These are the activations of a small neural network, seen along a few directions. Each row is one input.
In each table, some parts of the input vary, and every possible input appears once, in random order.
A made-up example of a description, with smaller parts first: one of 4 places along a line, together with either a single point or one of 9 places around a ring or (one of 3 separate values, together with one of 8 places around a ring).
Shared parts are said once, and a part with two or three values counts as separate values.

Other details of the inputs vary at random and push rows far along two fixed directions, the same in every table; ignore that.

Rows:
x1: [ 0 -2  2  1  4  0  3  1  5  1  1 -2  2]
x2: [ 2 -1  1 -2  3  1  2  1  3  1  2 -3  2]
x3: [  2   3  -6   6 -12  -4   1   0  -4  -7  -6   0 -11]
x4: [ -5  -1  -3   8 -10  -2   1  -5  -2   2  -5   1  -5]
x5: [ 1  0  2 -1  6  0 -4  5 -2 -4  3  1  0]
x6: [ 0  1 -1 -1  5  0 -1  4  0  1  4 -1  2]
x7: [-34   5   4 -40  13   6 -16 -49 -21  18 -14  37  36]
x8: [ 1 -2  0 -2  4  2  4  1  1  0  2 -2  3]
x9: [-1 -2  0  0  5  3  0  2  1  1  3 -3  2]
x10: [ 0  0 -1  0  4  2  0  5  0  1  3 -1  4]
x11: [ -5  -1  -6   5 -12  -2   1  -7  -4   2  -6   0  -3]
x12: [ 2  0 -1 -2  3  1  3  4  2  1  3 -1  4]
x13: [-8  3 -7  4 -9 -4 -1 -7 -6  2 -7  4 -2]
x14: [ 0 -3  2  0  4  0  1  0  5  2  1 -2  1]
x15: [-7  2 -5  5 -8 -3  1 -7 -3  1 -7  2 -3]
x16: [ 5  2  2 -3  5  0 -1  1  1 -3  2  2 -2]
x17: [ 2 -3  1 -1  3  0  4  1  4  0  1 -3  3]
x18: [  0   4  -6   9 -17  -2   0  -1  -7  -3  -3  -1  -8]
x19: [ 2 -2  2 -2  2  0  2  0  5  1  1 -3  3]
x20: [ 0  0  4  0  4  0 -3  6 -1  1  1  0  1]
x21: [ 4  0  3 -2  4  2  0  2  1 -3  1  3 -1]
x22: [-3 -2  3  2  5  1  2  0  4  1  0  0  1]
x23: [ 3  3  2 -2  4  0 -2  3  0 -2  3  1  0]
x24: [ -3   0  -8   3 -13  -2   2  -7  -4   1  -6  -2  -1]
x25: [ 2  1  0 -3  5  0  2  0  2  1  2 -2  2]
x26: [  2   2  -5   7 -14  -2   1   1  -3  -7  -6  -1 -11]
x27: [ 1  0  4 -4  4 -1 -1  2  3 -5  1  2 -4]
x28: [ -3   0  -7   2 -14  -3   1  -8  -4   2  -6   0  -1]
x29: [ 1 -3  2  0  2  0  0  2  5  3  1 -1  1]
x30: [ 2 -2  1 -2  3  2  1  0  3  2  3 -3  1]
x31: [ -3   0  -9   4 -13  -2   3  -5  -6   0  -5  -2  -3]
x32: [ 1 -1  4 -2  3  1  0  3  3 -5  0  2 -3]
x33: [ 2 -4  1 -2  3  2  1  0  2  2  3 -3  1]
x34: [ 4  3  2 -2  4  0 -1  2  0 -3  2  1 -1]
x35: [ -6   0  -5   7 -12  -2  -1  -5  -4   3  -6   2  -4]
x36: [ -3   3  -7   8 -15  -3  -2   0 -10  -5  -5   0  -7]
x37: [ 2  0  4  0  3  1 -3  2 -1 -1  5  1  0]
x38: [ 4  2  2 -1  4  2  0  3  1 -3  2  2  1]
x39: [-2 -4  4  3  4  1  0 -1  4  3  2  0 -1]
x40: [ 2  1  3 -1  4  1 -3  3 -1 -2  3  1  1]
x41: [-3 -2  3  2  4  1  0 -1  4  2  1  0  0]
x42: [-1 -1  3  3  5  1  2  1  5  1  0  0  0]
x43: [ 2  2  2 -1  5 -1 -3  3 -1 -3  3  1  0]
x44: [ 0 -1  2  0  4  2 -1  1  1  2  4 -2  1]
x45: [ -3   3  -9   3 -12  -2   4  -6  -6   0  -6   0   0]
x46: [ 1 -1  0 -3  5  0  2  1  1  1  3 -3  1]
x47: [ 0 -2  2 -1  5 -1  2  0  4  1  1 -2  0]
x48: [-1 -1  0 -1  6  1  0  2  0  0  3 -2  2]
x49: [ 0 -2  5  0  3  0 -3  5 -1  2  2  1  1]
x50: [ 3 -2  1 -3  2  0  1  2  4  2  1 -3  3]
x51: [ 2  1 -1 -3  4 -1  1  3  1  1  3 -2  2]
x52: [ 0 -3  3  0  3  0  0 -1  5  3  1 -1  1]
x53: [ 3  2  2  0  4  2 -1  3  0 -3  3  2  1]
x54: [ 1 -1  5  0  3  1 -4  4 -2 -3  4  1 -1]
x55: [ 4  0  4 -3  3  2 -1  1  1 -3  1  2 -2]
x56: [ 4  1  5 -1  3  2 -2  1  0 -1  4  1 -1]
x57: [ 2 -1  1 -2  2  0  4  1  5  1  1 -3  4]
x58: [ 2  0  0 -3  3 -2  2  2  3  2  2 -3  3]
x59: [ 1 -2  6 -3  2  1 -2  1  3 -4  2  1 -4]
x60: [  0   1  -4   7 -14  -2   1   2  -2  -7  -5  -2 -12]
x61: [ -4   1  -8   1 -12  -4   3  -7  -5   1  -6  -1  -1]
x62: [ 2  1  2  0  4  1 -2  4 -1 -3  3  2  1]
x63: [  3   2  -5   9 -16  -2   1   0  -4  -5  -4  -1 -12]
x64: [ -5   2  -9   6 -14  -2  -1  -3  -9   2  -4   0  -3]
x65: [ 1 -1  2  1  3  0  3  1  5  1  0 -2  2]
x66: [-3 -1  3  1  6  0  1  0  3  1  1  0  0]
x67: [ 3  2  3 -1  3  2 -2  2  0 -2  3  1  1]
x68: [ -7   2  -6   5 -11  -2  -1  -6  -5   2  -7   3  -2]
x69: [-1 -1  2  2  5  1  1  2  4  2  0  1  2]
x70: [ 0  0  0  0  3  2 -1  4  0  2  3 -2  3]
x71: [ 3 -1  0 -2  2  0  3  3  4  1  2 -2  4]
x72: [ 1  0  2  0  4  1 -3  5 -2 -4  2  2  1]
x73: [ 5  2  4 -2  3  2 -1  1  1 -2  2  1 -1]
x74: [ 0 -2  2 -1  3  0  0  2  4  3  0 -1  3]
x75: [ -3  -1  -8   4 -14  -2   2  -7  -4   1  -5  -2  -3]
x76: [ 4  1  3 -3  4  0 -1  2  1 -3  1  2 -3]
x77: [ -5   3  -8   4 -12  -1   0  -6  -7   1  -6   0  -1]
x78: [ 1  0  1 -2  4 -2  1  2  4  2  1 -1  2]
x79: [ 1 -1  1 -1  3  0  2  3  4  2  1 -1  3]
x80: [ 4  2  4 -1  3  2 -2  2  1 -2  2  1  0]
x81: [ 5  1  5 -2  2  2 -2  1  1 -1  3  1 -2]
x82: [ 0 -3  1  0  4  3 -1  1  0  2  4 -2  1]
x83: [ 5  2  2 -2  4  2  0  2  1 -3  1  2  0]
x84: [ 0  1  3 -1  5 -2 -2  7 -1  0  1  0  0]
x85: [-1 -2  0  0  5  3  1  3  1  0  3 -2  2]
x86: [ -3   1 -10   3 -15  -2   0  -5  -7   2  -5   0  -2]
x87: [ 3  0  3 -3  4  2  0  2  2 -4  0  3 -2]
x88: [ -3   2 -10   3 -15  -3   1  -4  -7   1  -6   0  -2]
x89: [ 0  0  0  0  5  2  1  2  2  0  3 -1  3]
x90: [ 3 -1  5 -3  2  2 -1  1  2 -3  2  1 -4]
x91: [ 0  0  3  0  4  0 -2  6 -1  1  0  2  2]
x92: [ 0  0  2 -1  4 -1  2  0  4  1  0 -2  1]
x93: [ 0 -2  3 -1  3  0  1  0  5  2  0 -1  2]
x94: [ 3 -3  1 -2  1  0  0  2  4  3  2 -3  3]
x95: [ 0  1  0 -1  5  0  0  2  1  1  3 -2  1]
x96: [ 3  0  1 -2  3 -1  3  1  4  1  1 -4  2]
Each input here is: one of 4 places along a line, together with either a single point or one of 8 places along a line or (one of 3 separate values, together with one of 5 places along a line).
- The inputs of x68 and x13 match in every part but the place on the line of 4. If x77 is changed in the same way as x68 into x13, which row does it become? => x95
- The inputs of x53 and x67 match in every part but the place on the line of 4. If x38 is changed in the same way as x53 into x67, which row does it become? => x80
- Which other rows does x47 become when the place on the line of 4 takes its other values? List them by row number. => x1, x11, x14
- Which other rows does x58 become when the choice among 3 separate values takes its other values? List them by row number. => x61, x96
- Which other rows does x39 become when the choice among 3 separate values takes its other values? List them by row number. => x4, x35
- Which other rows does x4 become when the place on the line of 5 takes its other values? List them by row number. => x28, x30, x44, x52
- Which other rows does x78 become when the place on the line of 4 takes its other values? List them by row number. => x29, x74, x79

Rows:
x97: [-10   6 -27  20 -42 -11   6 -10 -15   1 -19  -4 -12]
x98: [ 2  2  2  2  4  1 -4  7 -3 -3  4  1 -1]
x99: [ 3  1  2  1  3 -1  1  5  3 -4  1  0 -2]
x100: [ 6 -1  2 -2  1  0  1  5  3 -3  2 -2 -2]
x101: [-11   3   4 -12   5   2  -8 -14  -9   2  -5  16  10]
x102: [ 1  0  5  4  4  0 -2  5  2 -4  1  1 -5]
x103: [ 4  2  3  1  3 -1 -3  6  0 -4  2  1 -2]
x104: [ -7   2  -1 -16   2   1  -3 -17  -6   7  -4  10  13]
x105: [-10   4   3 -13   4   1  -9 -12 -11   3  -4  15  10]
x106: [ 4  1 -3  1  3  0  2  7  0 -1  3 -4  1]
x107: [ 4  0  6 -1  2  1 -4  5  0 -4  3  1 -4]
x108: [ 4  2  2  0  3 -1 -2  6  0 -4  2  0 -2]
x109: [-11   3  -1 -13   4   1  -1 -17  -5   7  -6  11  14]
x110: [ 2 -7  1  6  0  0  4  5  8  5  3 -9  0]
x111: [ 5 -2 -2  3  1  1  3  4  4  2  4 -8  1]
x112: [ -7   3  -2 -17   3   3  -5 -14 -11   3  -2  12  13]
x113: [ 4 -3  1  5  1  0  5  3  9  2  2 -7 -1]
x114: [ 6  0 -1 -1  2  2  1  6  0 -1  4 -4  0]
x115: [ 3 -5  0  4  0  0  4  4  8  4  3 -8  0]
x116: [ 1 -3  0  6  3 -2  6  4  8  3  1 -7 -2]
x117: [ 6 -1  2  1  1  1  3  4  5 -2  2 -3 -3]
x118: [ 2  1  3  2  4 -1  0  4  2 -5  1  0 -4]
x119: [ 2  0  5  5  3  1 -2  5  2 -3  1  2 -5]
x120: [ 6  0 -1  0  2  1  2  4  2  0  4 -5  1]
x121: [ 5 -1  4 -1  3  0  0  3  3 -5  2 -1 -5]
x122: [ -7   4   3 -16   2   2  -9 -14 -10   1  -3  14   9]
x123: [-11   3 -26  22 -46  -9   6 -14 -13   1 -20  -4 -14]
x124: [-1 -5  0  6  2 -1  6  4 10  4  1 -8 -1]
x125: [ 5  0  6  0  2  2 -2  3  2 -5  2  1 -4]
x126: [ 1  0  5  5  4  1 -2  5  3 -3  1  2 -6]
x127: [ 4  0 -1  2  2 -2  4  6  5  1  1 -5  0]
x128: [ 2  1  5  3  3  0 -3  6  0 -2  2  2 -4]
x129: [ 2  0  1  2  4 -1  3  5  4 -3  0 -2 -3]
x130: [ 5 -3  0  3  0  0  4  4  7  3  3 -7 -1]
x131: [ -7   3   2 -16   3   2  -6 -16  -8   1  -4  14  10]
x132: [ -6   3   1 -18   2   1  -7 -14 -10   2  -4  13  10]
x133: [ -1  -5  -3   7   2   0   4   6   4   6   4 -10   2]
x134: [ 0 -4  0  7  1 -1  6  5 10  5  1 -8  0]
x135: [ -7   9 -26  17 -39  -9   2  -6 -22  -7 -15   0 -13]
x136: [ -9   4  -3 -15   5   2  -5 -12 -11   4  -3  12  14]
x137: [ 3  1  3  1  3  0  0  5  2 -5  1  0 -2]
x138: [ -9   5  -1 -15   5   2  -7 -12 -13   2  -2  14  13]
x139: [ -7   4  -1 -17   3   3  -7 -14 -12   2  -1  12  12]
x140: [ 4 -4  1  5  1  0  5  2  9  2  2 -7 -3]
x141: [ 5  2  3 -1  3  2 -4  4 -3 -4  5  1 -2]
x142: [ 5  0  5 -1  2  1 -1  3  2 -5  2  0 -4]
x143: [ 2 -1 -3  4  2  0  4  6  4  3  3 -8  2]
x144: [ 4  0  6  0  3  1 -2  2  2 -5  2  1 -6]
x145: [ -9   4  -1 -16   4   0  -4 -13  -9   4  -5  13  13]
x146: [ 4 -1  5  0  3  1 -1  3  2 -5  2  0 -5]
x147: [ 5 -2  2  1  2  0  3  3  5 -2  2 -3 -4]
x148: [ 1 -6  1  6  1  0  5  3 10  4  2 -8 -2]
x149: [ 0 -8  2  7  1  0  5  2  9  5  2 -8 -2]
x150: [ 2  1  4  3  4  0 -1  4  2 -5  1  1 -5]
x151: [ 6  1  4 -3  2  1 -3  4  0 -4  3  0 -3]
x152: [ 7 -1  1 -1  1  0  2  5  3 -1  2 -4 -2]
x153: [ -7   6 -23  18 -43  -9   4 -11 -17  -7 -19   0 -19]
x154: [ 5 -2  2  2  2  0  4  2  7 -1  2 -5 -3]
x155: [ 2  0  0  3  3 -1  4  5  5 -1  0 -4 -3]
x156: [ 4  1  4 -1  3  3 -4  5 -3 -4  5  1 -2]
x157: [-10   2   5 -14   4   3  -9 -16  -9   1  -4  15   6]
x158: [ 3  1  4  2  3  0 -1  4  2 -5  1  1 -3]
x159: [ -7   9 -23  19 -39  -9   0  -6 -23  -7 -15   2 -15]
x160: [ 2 -1  1  3  3 -1  5  3  6  0  1 -5 -2]
x161: [-13  -1  -2 -13   3   0  -2 -15  -4  12  -5   8  16]
x162: [ 2  1  2  1  4 -1  1  4  3 -4  1 -1 -3]
x163: [ 3 -1  7  3  3  2 -3  3  3 -4  2  1 -8]
x164: [-12   1  -1 -12   4   1  -1 -17  -3   9  -5   9  15]
x165: [ 4 -1  7  3  2  3 -3  4  3 -4  3  2 -6]
x166: [  0  -5  -1   7   1  -1   5   6   7   6   2 -10   1]
x167: [-13  -4   0 -11   2   2  -2 -19  -3  12  -5   8  15]
x168: [ 5 -1  3  0  1  1  2  4  4 -3  2 -2 -3]
x169: [ 3  0  1  1  3  0  3  5  4 -3  1 -2 -1]
x170: [ 4  0  6  1  2  2 -4  5  1 -3  3  2 -5]
x171: [ 3  0  6  1  2  2 -3  3  2 -5  2  1 -5]
x172: [  0  -3  -3   5   1   0   4   7   5   5   3 -10   2]
x173: [-2 -6  0  8  2 -1  6  4  9  5  2 -9 -1]
x174: [ 2  2  3  4  4  1 -4  7 -2 -2  4  1 -2]
x175: [ 5  1  2 -2  3  2 -3  5 -3 -4  5  0 -1]
x176: [ 4  0 -1  1  2 -1  3  7  3  0  1 -4  0]
x177: [ 3 -5 -2  4  1  1  3  5  5  4  4 -9  1]
x178: [  2  -6  -1   5   1   1   3   4   5   5   5 -10   2]
x179: [ 3  0  0  2  2 -1  4  5  5 -1  0 -3 -1]
x180: [ 6 -1  2  2  1  0  4  3  7  0  2 -5 -2]
x181: [ 3  1 -3  2  3  0  3  6  2  1  3 -6  2]
x182: [-16  -2  -1 -10   4   1  -1 -17  -3  12  -5   8  16]
x183: [ 4  2  1 -1  3 -1  0  6  1 -3  2  0 -1]
x184: [ 4  1  4  1  3  3 -5  5 -2 -3  5  1 -4]
- What is each input in this table made of? => one of 2 separate values, together with one of 4 places along a line, together with one of 11 places along a line
- The inputs of x156 and x157 match in every part but the place on the line of 4. If x178 is changed in the same way as x156 into x157, which row does it become? => x149
- The inputs of x116 and x164 match in every part but the place on the line of 4. If x144 is changed in the same way as x116 into x164, which row does it become? => x125
- Which other rows does x164 become when the choice among 2 separate values takes its other values? List them by row number. => x113
- Which other rows does x102 become when the place on the line of 11 takes its other values? List them by row number. => x116, x118, x124, x126, x129, x150, x155, x160, x162, x173
- Which other rows does x148 become when the place on the line of 4 takes its other values? List them by row number. => x115, x123, x177
- Which other rows does x120 become when the place on the line of 4 takes its other values? List them by row number. => x104, x154, x180

Rows:
x185: [-42   9  -9 -48  -2   5 -22 -62 -41  21 -19  40  44]
x186: [ -7   0 -10  13 -15  -6  10  -8   4   1 -10  -5 -10]
x187: [ -1   2  -2  12 -18  -5  -2  -2  -6 -10  -7   3 -15]
x188: [ -1  -1 -14  12 -18  -7   6   1  -6   4  -5  -8  -4]
x189: [  0   5  -2  16 -17  -6  -1   2  -4  -9 -11   4 -18]
x190: [ 10  10 -13   4 -18  -6   7   3  -8 -14  -8  -2 -12]
x191: [ 2 -8  7 -2 19  3  4 11 14  6  7 -7 11]
x192: [  7  -4  16 -12  19   9  -2   1   8   0  11   3   5]
x193: [ -7   7  -6  13 -13  -5  -3   5  -9  -3  -8   4 -11]
x194: [  4   1 -10   8 -22  -4   3  -3   0  -1  -6  -5  -9]
x195: [ 5 -5 11 -4 22  7 -6 10  4  0 13  0  4]
x196: [ 12   5   2 -12  22   1   0  16   3  -7  11  -2   8]
x197: [ 9 -3  7 -6 17  4 -1  9 10  7 12 -6 12]
x198: [  2   0  -7   7 -21  -2   1  -4  -5  -4  -6  -6 -12]
x199: [ 7 -5 17 -9 21  8 -5  2  8 -3 10  4  2]
x200: [ 0 -1 14 -5 22  4 -7 10  5 -1 12  3  5]
x201: [ 5 -3 12 -7 20  9 -3  8  4  3 14 -1  9]
x202: [ 3 -8 11 -8 18  3  5  4 18  3  5 -3  7]
x203: [  2  -2 -11   9 -21  -6   8  -2   0   1  -7  -7 -11]
x204: [ -8   1 -14  18 -13  -6   9  -2  -1   4  -8  -8  -5]
- The inputs of x200 and x187 match in every part but one. If x191 is changed in the same way as x200 into x187, which row does it become? => x202
- What is each input in this table made of? => one of 2 separate values, together with either a single point or one of 9 places along a line
- Which other rows does x199 become when the choice among 2 separate values takes its other values? List them by row number. => x195
